A small network was shown many inputs. Here are its activations along a few directions, one row for each input.
Each table varies a few parts of the input and shows all the possible inputs, shuffled.
Descriptions start from the smaller parts, as in this example, which fits no table here: line(6) and (point or line(9) or (values(3) and ring(5))).
Shared parts are said once, and a part with two or three values counts as separate values.

Other details of the inputs vary at random and push rows far along three fixed directions, the same in every table; ignore that.

A family of inputs:
x1: [-54  51  -2  32  18 -55 -86   3 -36 106 -50]
x2: [ -9   9   2  -9  30 -14  -6 -11  14 -20   5]
x3: [ -9  53   4  44 -24 -38 -64  80 -16  81 -20]
x4: [ 15   0  -3  -3 -37   5   5  23   8 -10   6]
x5: [  0 -18  -4  14 -12 -10  23 -22  -9  32  21]
x6: [ 17   4   3  -7 -38   7   3  23   8 -10   7]
x7: [ -1 -14   4   4 -21  18   4  32  -6 -15  -4]
x8: [-15  16 -14 -26   9   7 -20 -36  17 -13 -20]
x9: [  6   8   3  -4  17  -8 -15 -21  11 -29 -14]
x10: [ -4  11  -8  -8  34 -11   9  -9   6 -20 -11]
x11: [  9 -16  -8   6 -12  15   1  24   2  -2   8]
x12: [-10   5  -6  -5  30 -15  -3  -5  17 -25   2]
x13: [ 21  -2   6  -4 -33  16  -5  14   1  -7   2]
x14: [  6 -19  -1  16 -10   6  14 -18  -8  24  13]
x15: [-12   6  19  -9  26  -1 -11 -14  -3 -27  -9]
x16: [ 16   1   0  -5 -37   6   4  22   8 -10   7]
x17: [ 11 -11   5  -3 -12  15  -2  10  -4  10  16]
x18: [  8 -16   5  13 -10   7  12 -22 -10  28  15]
x19: [  3  12   1  -8  36   4   0 -14   2 -18 -16]
x20: [  4  15   4 -10  34   6  -2 -11   3 -20 -15]
x21: [  9 -14  -3   2 -12  14  -1  18  -1   4  12]
x22: [  8 -15   7  11 -10   7  11 -24 -11  30  17]
x23: [  2  10  -5  -4  35   4   1  -6   5 -25 -20]
x24: [ -3   4   5  -7  33  -2 -13 -16   9 -20   0]
x25: [-18 -42 -13  -9  -3  -6  16 -98 -31  97  27]
x26: [-24  11 -14 -27  26  11 -18 -27  17  -5  -6]
x27: [  3  -8   7   7 -15  -4  18 -19  -7  31  23]
x28: [ -4   0   8  -6 -28  14   9  42   1 -20   5]
x29: [-10   4  -3  -6  32 -17  -4 -12  13 -20   4]
x30: [  7 -18   2  15  -9   6  14 -22  -9  27  15]
x31: [ 21  -3   3  -1 -32  15  -5  14   1  -6   1]
x32: [-14  -1  11  -3  28  -4  -8 -13  -2 -28 -12]
x33: [ -5   7  -1  14  29  -3   1 -24  13 -19  -9]
x34: [  2  -8   2  10 -17  -2  19 -10  -3  23  19]
x35: [ 15  -2  -6  -1 -36   4   6  24   9 -12   4]
x36: [ 19  -7  -5   4 -32  15  -2  23   5 -14  -5]
x37: [  5  -4 -11   2 -20   8   6  42  12 -12  11]
x38: [ 13 -16 -10   2  -4  13  16   5 -12  12  -2]
x39: [-20   3   8  -7  25 -16   0  -9   2 -28  -6]
x40: [ -4  13  -5  -9  34 -11   8 -11   5 -18 -10]
x41: [ 17  -4   3  -7  -7  19  10   6 -12  13   2]
x42: [-12   9  -4  10  27 -17   8 -23  16 -17  -2]
x43: [  5   5   0  -2  18  -9 -13 -23  11 -28 -15]
x44: [ 14  -4 -11   3 -36   3   7  29  11 -17   1]
x45: [ 14  -2  -8   1 -36   4   6  28  11 -16   2]
x46: [ 10 -12   0   0 -13  16  -1  17   0   4  13]
x47: [ -3  14  -3 -11  34 -10   7 -13   5 -17  -8]
x48: [ 11  -1  -2  -9 -12   9  19  13  -7  10   7]
x49: [  8  -8 -13  -2 -11   5  22  19  -4   6   2]
x50: [-21   2   5  -5  25 -17   0  -7   3 -30  -7]
x51: [  2  -7  14  -4 -22  23   1  28  -7 -13   2]
x52: [  9 -15   9  10 -10   6  12 -28 -12  33  18]
x53: [ -5  -1  -3  -1  34  -6 -11 -14  10 -21  -3]
x54: [-28  63  12  51  12 -43 -80  69 -16  42 -60]
x55: [-12 -45 -19 -25   7  -4  19 -89 -42  95  16]
x56: [  2  10  -2  -6  36   3   0 -11   3 -21 -17]
x57: [  1 -12  12  -3 -21  20   3  24  -9 -10   2]
x58: [-22  -2   2  -3  26 -19   2  -9   2 -29  -8]
x59: [ -2  19   2 -15  32  -8   6 -12   5 -17  -7]
x60: [ -3   0  11  -7 -28  13   8  38  -2 -16   7]
x61: [  4   2  -6   2  18 -10 -11 -18  13 -32 -18]
x62: [  6  -1  -3  -3 -21  10   4  37  10  -7  15]
x63: [ -3   2  14  -9 -28  15   7  38  -2 -15   8]
x64: [  3  -8   5   8 -16  -3  19 -15  -5  28  21]
x65: [  2 -10  -1  12 -16  -3  20 -10  -3  23  19]
Each input here is: values(5) and (point or (values(2) and line(6))).
Changing only the values(5) part turns x16 into x2. The same change can be made to x61. Which row results? -> x11
Changing only the values(5) part turns x65 into x29. The same change can be made to x30. Which row results? -> x21
Change only the values(5) part in x49. List by row number the other rows that result. -> x37, x42, x44, x58
Change only the values(2) part in x64. List by row number the other rows that result. -> x22
Change only the values(2) part in x4. List by row number the other rows that result. -> x9

A family of inputs:
x66: [ 17  -7   1   1 -17  15  12  -7  -5   9   3]
x67: [-12  16   0   0  14 -10  -1 -22  15  -8  -2]
x68: [  6  -7  -1  -8 -28   7   4  -3   1   2  13]
x69: [-11  -3  12   0  21 -28  -5  -6  -6 -23   2]
x70: [  5  -5   2  -8 -29   9   5  -4   3   1  14]
x71: [ -5  10  10  -6  27   2  -3 -16  -5  -7 -14]
x72: [  6  11   0   0  21  -4  -4 -22   4  -9 -14]
x73: [  7   8  -5  -1  22  -7  -4 -20   3 -10 -15]
x74: [  0  21   9  50 -32 -60 -49  46 -28  79 -14]
x75: [ -8 -10  -2  -8 -17  11  16   7  -4  10  12]
x76: [ -4   2   3  11  18 -30   5 -11  13 -20   3]
x77: [  1  14  -4   3  26  -6   1 -19  13  -5  -2]
x78: [-7  7 -7 -5 34 -4  1 -8  3 -5 -5]
x79: [ -9  -8   1  -8 -20  15  17   9  -2   8  13]
x80: [ 16 -28   7  14 -20  -6   5   1  -5   0  14]
x81: [-11  13   5  -3  32   1   2 -12   4  -4  -2]
x82: [ -2 -17  -1 -16 -21   7   5   8  -9   7   9]
x83: [ 13 -24   8   9  -9   0  19   9 -25   2  12]
x84: [ 14  -6 -10   2 -11   9  15   0   3  14  12]
x85: [ -2   3  -2  -9  29  -4  -4 -12  -6  -9 -17]
x86: [  3  -7 -11  -2 -22   4  14   1   6   7  12]
x87: [  4  -9 -14  -3 -21   4  14   2   6   7  12]
x88: [  8 -12  -9 -10 -27   3   4  -1   0   2  11]
x89: [  3 -24  -4  -6 -14  15   0   5 -11   8   4]
x90: [  5 -31   9  10 -15   0   8   8 -19   0  16]
x91: [ -3 -20   4   6 -17  -5  23  17 -10  -2  21]
x92: [  1 -20   4  -5 -16  19   1   2  -9   8   7]
x93: [-10  11   2  -3  33   0   2 -11   4  -4  -3]
x94: [-11  14  -3  -1  15 -11  -1 -21  15  -8  -2]
x95: [-17   7   9 -14  17  -8 -10 -16   1 -10  -5]
x96: [  4 -11  -4  -5  -6  16  17   9  -6  15  14]
x97: [-20   7  -3  -9  23  -9   0 -12   6  -8  -5]
x98: [ -1   1  -5   1  18  -6 -16 -22   8 -13 -10]
x99: [ -1 -18  -4 -16 -20   6   5   8 -10   7   9]
x100: [  9  38   4  -6 -42  62 -17 112  38 -73 -25]
x101: [  8 -13   3   3 -23  17   0  -9   0   6   9]
x102: [ -3   5   3  -8  28  -1  -3 -15  -5  -9 -15]
x103: [-20   5  -5  -9  24 -11   0 -11   5  -8  -6]
x104: [  7  -9  -4  -9 -27   5   4  -3   1   2  12]
x105: [ 15  -7 -12   2 -10   8  15   1   2  15  12]
x106: [-17  49   8  60  27 -60 -53  48 -25  61 -29]
x107: [ -1  18   1   4  24  -3   2 -21  13  -4  -1]
x108: [ 10 -16  -2  -8 -10  15  12   5 -16  12   1]
x109: [  2  -6  -8  -2 -22   6  14   0   6   8  13]
x110: [  3 -23  -1  -6 -15  16   1   4 -10   8   5]
x111: [ 11   0   9  12  24 -23   2 -13   3 -20  -9]
x112: [ -3  36   7  38 -20 -19 -46  55 -32  79 -32]
x113: [ -3 -16   1 -15 -21   8   5   6  -9   7  10]
x114: [ -5   8  -4  -8  11 -15 -12 -22   8 -13  -5]
x115: [ -2   2  -3   2  17  -5 -16 -23   8 -13 -10]
x116: [ 18 -20   2  16  -8  -9  23   3  -1  10  21]
x117: [ 12  -3  -3   3 -12  13  16  -1   5  13  14]
x118: [ -3   6   2   3  16  -2 -15 -25   9 -12  -8]
x119: [ 16  -5   4   1 -17  16  12  -8  -5   9   4]
x120: [  7  10  -3   0  21  -6  -4 -22   4 -10 -14]
x121: [ -7  64   9 -16  -9  35 -28  94  48 -91 -36]
x122: [-8  8 -4 -5 34 -3  1 -9  3 -5 -4]
x123: [  0 -17   8  -4 -17  21   1   1  -9   8   8]
x124: [ -2   4   0   2  16  -3 -16 -24   9 -12  -9]
x125: [-19   4  -8 -10  24 -12   0 -10   5  -8  -6]
Changing only one part turns x111 into x83. The same change can be made to x119. Which row results? -> x71
Changing only one part turns x112 into x66. The same change can be made to x97. Which row results? -> x109
Describe the family of inputs behind these rows. -> values(2) and ring(5) and (point or line(5))
Change only the values(2) part in x84. List by row number the other rows that result. -> x122
Change only the line(5) part in x125. List by row number the other rows that result. -> x75, x79, x97, x103
Which other rows agree with x94 in the values(2) part and the ring(5) part? List them by row number. -> x67, x76, x86, x87, x109

A family of inputs:
x126: [  -2  -20   -5  -26   44  -23   27 -102    5  -25   13]
x127: [ 13 -28   2 -39   6  27  49 -29   2 -37  32]
x128: [-13  23  13  11  52 -17 -28 -22  -8  -2 -15]
x129: [-15  17  -2   6 -11   7   3  46  10 -21  -3]
x130: [-25  19  14  15  44 -26 -26 -25 -11  -7 -25]
x131: [ -5  20   0  21  53 -34 -11 -19   1  -2 -27]
x132: [  1 -21   4   5 -33  14  -9   4 -37  56  10]
x133: [ 11 -13 -16  19 -36  -3   4   3 -10  59  27]
x134: [-23  29   2 -14  43 -27 -25 -23  -6   2 -21]
x135: [  3 -11   8  31  21 -36 -15 -49 -38  72  10]
x136: [ 14 -30  -9 -46  -7  27  36 -40  11 -37  23]
x137: [  6  17   1  -3 -17  26 -22  24  11 -18 -13]
x138: [-19  30   2 -14  46 -23 -25 -23  -5   4 -18]
x139: [-11  33  -3   6  32 -42 -21 -35   8  -4 -25]
x140: [  9 -38   0 -39  -4  32  33 -40  22 -37  24]
x141: [ -3  17  14   2  -6  14  -4  43  14 -17  -5]
x142: [  2 -32  -2 -49  -4  29  42 -33   0 -40  23]
x143: [  3 -14   3   5 -34  -8  13  12 -33  54  15]
x144: [ -3  20 -12  10 -22   4  -3  29  25 -20  -3]
x145: [ 15 -10  -9  -6 -38   1  -3   2 -22  62  14]
x146: [ -7 -19 -12  14  19 -36 -18 -50 -34  77 -12]
x147: [ 10  21   4   7 -16  11  -9  27  29 -17  -7]
x148: [ 10  26   4   5 -15   1   7  36  11 -22  -6]
x149: [ 22 -65   0 -21   7   0  39 -14  -4 -64  27]
x150: [ -5  22   6  -4 -15   6   5  40   3 -22 -11]
x151: [ 11 -24  -4  14 -19   4  13  17 -33  59   8]
x152: [  2  17  13  14 -15   3   3  37  21 -23  -8]
x153: [-13 -26 -13 -16  47 -20  26 -98  13 -24  23]
x154: [ -5 -25  12  14 -35  -6  10  12 -25  54  13]
x155: [-11  14   9 -10 -13  19 -12  39  13 -17 -13]
x156: [  3 -40   1 -37  -9  27  35 -41  21 -40  19]
x157: [-20  29  -4  -8  33 -37 -27 -32   4  -2 -30]
x158: [  3  11 -11  -3 -13  16  -9  32  12 -17 -27]
x159: [ -1 -33   8  19  12 -80 -20 -32 -49  53  14]
x160: [ 17  15  -2  14   0  12   6  41  11 -17 -12]
x161: [ 15 -23 -14   5 -30   7   0   6 -23  62   2]
x162: [ -8  25   3  17  36 -26 -33 -39   5  -6 -24]
x163: [-17  21  13  12  49 -20 -27 -22  -9  -4 -18]
x164: [ 21 -68   6 -10 -17   8  55 -57 -17  34  56]
x165: [  7  25   4   5 -18  -2   8  36  11 -24  -9]
x166: [ 21  17  -2  12   4  15   5  41  12 -14  -9]
x167: [ 22  19 -11   8  -4  19  -5  30  18 -11 -12]
x168: [ -6  20  -2   3  -2  15   0  47  13 -15   5]
x169: [ -1  36  -4   2  40 -34 -23 -33  10   1 -16]
x170: [ -4  20  -3  16 -14   1   7  40  18 -24   0]
x171: [-11  24  14  17  46 -35 -17 -21  12  -2 -14]
x172: [ 19  -8  -8  10 -43  -8   5  -1 -19  56  15]
x173: [-21  22   5  -1  38 -29 -33 -29  15   0 -27]
x174: [ -7  21  -8  17  42 -33 -21 -29   6  -3 -35]
x175: [ -4  19 -14  -5 -16  15 -12  34  23 -14  -4]
x176: [-25 -19   7  14  10 -32 -24 -51 -49  71  -5]
x177: [-29  23   0   9  49 -30 -17 -13   3   0  -8]
x178: [-35  18  12  -3  41 -27 -28 -23   3  -1 -27]
x179: [ -8  18 -12  -4 -19  12 -11  33  22 -16  -6]
x180: [  7  20   4   7 -19   8  -8  27  28 -19 -10]
x181: [  7  19   2  14 -24  15 -14  20  12 -25 -15]
x182: [ 14 -62  15 -24   0  -5  32 -19   8 -65  37]
x183: [  6  19   2  -9 -12  21 -17  31  26 -12  -9]
x184: [  9  18  10  19 -14  14  -5  31   7 -25  -8]
x185: [-14  19  -3  -4  58 -15 -26 -18  -6   9 -27]
x186: [  2  23 -12  10 -16   8  -5  30  26 -16   1]
x187: [  5  18  13  14 -12   5   2  37  21 -22  -6]
x188: [-13 -20 -10   4 -34   0   3  12 -27  57  19]
x189: [ 19 -35   8 -16   1  33  44 -39   5 -46  31]
x190: [ 17 -38  -3 -30  18  37  50 -23   2 -36  24]
x191: [ -5 -16  -2  -6 -41  -4   5   8 -35  55   7]
x192: [  0  23  -9  15  48 -27 -23 -28   8   2 -28]
x193: [ 11 -31  -7 -18   7  22  52 -30  16 -38  43]
x194: [ -9  25   3   1  43 -15 -41 -34   2   0 -22]
x195: [ -4  18   9 -11  -5  24 -14  39  14 -12  -7]
x196: [ 22 -38 -14 -21   0  27  46 -39  13 -39  17]
x197: [ -1 -28  -8   4 -30   6   6  12 -35  57  -1]
x198: [  7 -26  -3  15 -23   1  14  17 -34  56   6]
x199: [-42  21  -5  -1  41 -29 -24 -20   2  -1 -18]
x200: [ 23 -25   1 -29   3  20  53 -33   9 -39  35]
x201: [  2 -17  -7  25 -33 -13  16  12 -18  53  25]
x202: [ 23 -14  -2  20 -38   8  -7  -4 -20  55  17]
x203: [ 11 -20   7  29 -39  -3   7   3 -31  46  12]
x204: [  2 -40   5 -37  -2  43  33 -39  -4 -44  21]
x205: [ 20 -16  -2  22 -41   5  -6  -5 -22  53  14]
x206: [ -8  16   9 -10  -9  21 -13  39  14 -14 -11]
x207: [-26  20  15   9  47 -32 -20 -17   4  -2 -20]
x208: [ 13  27   3   4 -12   3   6  37  12 -20  -3]
x209: [ 19 -21 -14   3 -26  11  -2   7 -22  65   5]
x210: [ -6  27   5  10  42 -28 -27 -31  20   1 -15]
x211: [ -2 -34  -2 -11  60 -20  39 -86  -3 -28   4]
x212: [-13  18  -2   5  -9  10   2  46  11 -20   0]
x213: [  8 -36  12 -31  11  32  45 -27  13 -39  33]
x214: [  4  19   5   8 -22   6  -7  26  28 -21 -12]
x215: [-10  20  -8  -9  -6  22 -10  43  12 -11   1]
x216: [  6 -16  -6  24 -30 -10  15  12 -18  55  28]
x217: [ 11  -9  15  13 -14 -11 -24  45  -5 -46  -1]
x218: [-14  18  -7  -7  -9  18  -9  43  11 -14  -2]
x219: [  4 -22  -2  11 -46   7 -10  -4 -27  52   3]
x220: [  7 -43  -7 -39   7  37  44 -27  -1 -38  13]
x221: [  8 -13  -8  -4 -45  -4   0   2 -24  58   8]
x222: [-11  17 -12  -4 -21  10 -10  33  21 -18  -8]
x223: [  2  24   5  -6  -9  11   2  42   5 -19  -5]
x224: [ -1  10   0   6  -4  14   5  45   2 -20 -20]
x225: [ -1  20 -13  -7 -12  18 -13  35  23 -11  -1]
x226: [  2  16   1  -2 -20  23 -21  24  10 -20 -17]
x227: [ -2  15  12   9 -11  20  -9  36  -1 -23 -11]
x228: [  3  -6   1  11 -12 -22 -15  55   7 -42  10]
x229: [  6 -25  -8   2 -23  11   3  13 -34  61   4]
x230: [-20  22   8  -1  49 -11 -38 -27  -9   2 -20]
Describe the family of inputs behind these rows. -> values(5) and (point or (line(4) and ring(5)))
Changing only the values(5) part turns x179 into x226. The same change can be made to x175. Which row results? -> x137
Changing only the values(5) part turns x206 into x229. The same change can be made to x207. Which row results? -> x198
Changing only the values(5) part turns x185 into x230. The same change can be made to x166. Which row results? -> x135
Change only the values(5) part in x149. List by row number the other rows that result. -> x159, x182, x217, x228
Change only the line(4) part in x146. List by row number the other rows that result. -> x158, x161, x209
Change only the values(5) part in x155. List by row number the other rows that result. -> x142, x188, x204, x220
Start at x199 and move only the ring(5) part, one step at a time. The first step leads to x222. Which rows follow, in order? -> x144, x170, x129
